Each row below is a small network's average activation on inputs in which a field has the value named, seen along a few directions.
Values that are neighbours, or in one group, have similar rows; names and order tell nothing.
(in the rows, 500 means zero)
Random noise pushes rows far along 5 fixed directions. That doesn't count. These rows show it; they differ only by the noise:
[533 542 557 383 640 527 517 528 498 452 407 423 496 597 636 472]
[182 426 456 659 475 474 406 297 708 517 470 667 519 451 564 670]
[716 497 451 284 639 545 374 476 483 638 501 375 543 542 511 305]
[711 332 230 458 575 683 220 341 684 762 478 477 405 589 260 414]
[586 446 435 410 439 534 416 383 549 695 560 490 640 416 455 376]
[510 462 456 442 528 527 415 407 570 595 493 499 553 494 516 454]
[598 584 648 351 425 534 713 553 417 544 494 399 707 430 635 390]


VOL, 22 values:
nepe: [540 436 450 507 724 560 357 477 490 757 614 492 286 496 383 501]
moniv: [353 573 396 736 634 451 387 500 609 401 484 505 282 578 455 576]
dudo: [478 498 506 556 540 343 497 473 542 493 570 538 496 328 592 444]
dusu: [449 496 610 590 560 466 484 541 394 480 599 434 455 506 521 576]
talu: [694 701 647 279 667 391 499 770 259 305 490 300 437 525 648 251]
ture: [177 612 572 447 410 267 472 477 382 279 478 693 518 441 649 554]
vuk: [841 446 328 413 542 530 483 586 580 620 584 412 394 562 380 372]
mebor: [383 668 402 557 807 592 393 371 636 717 405 379 362 404 557 511]
dupud: [390 595 599 560 648 365 560 548 482 423 571 473 593 280 739 423]
ked: [506 411 292 507  93 609 453 362 601 639 591 636 533 427 193 472]
duf: [811 476 569 437 507 680 659 529 321 623 454 429 497 562 336 446]
buvo: [353 328 400 455 361 355 267 387 540 320 454 685 558 535 437 534]
zet: [502 464 524 428 593 398 330 488 348 381 563 659 493 717 521 531]
selep: [228 464 585 742 384 435 464 449 570 414 560 602 454 438 475 752]
kuze: [387 673 587 617 496 399 622 663 428 225 472 464 429 536 622 609]
tun: [344 468 551 632 642 432 335 418 592 601 613 531 424 413 423 637]
lofi: [608 503 562 433 669 630 483 441 439 559 549 499 390 639 490 494]
kogut: [493 464 485 679 553 600 606 558 629 538 476 418 483 332 533 526]
mafa: [614 482 282 667 378 838 683 577 652 630 327 427 359 680 211 644]
gori: [507 360 312 552 588 542 351 418 669 619 373 526 438 618 369 505]
donud: [424 603 654 537 541 606 775 538 516 464 350 403 542 439 725 609]
lodar: [594 528 484 555 688 770 714 555 677 718 296 317 462 499 552 552]
VOL is arranged as 6 separate groups.
List the group mates of vuk, in the order listed.
Answer: dudo, dupud, kogut
List the group mates of duf, in the order listed.
Answer: zet, lofi
List the group mates of kuze, in the order listed.
Answer: moniv, talu
List the group mates of dusu, in the order listed.
Answer: nepe, selep, tun
List the group mates of gori, in the order listed.
Answer: buvo, donud, lodar
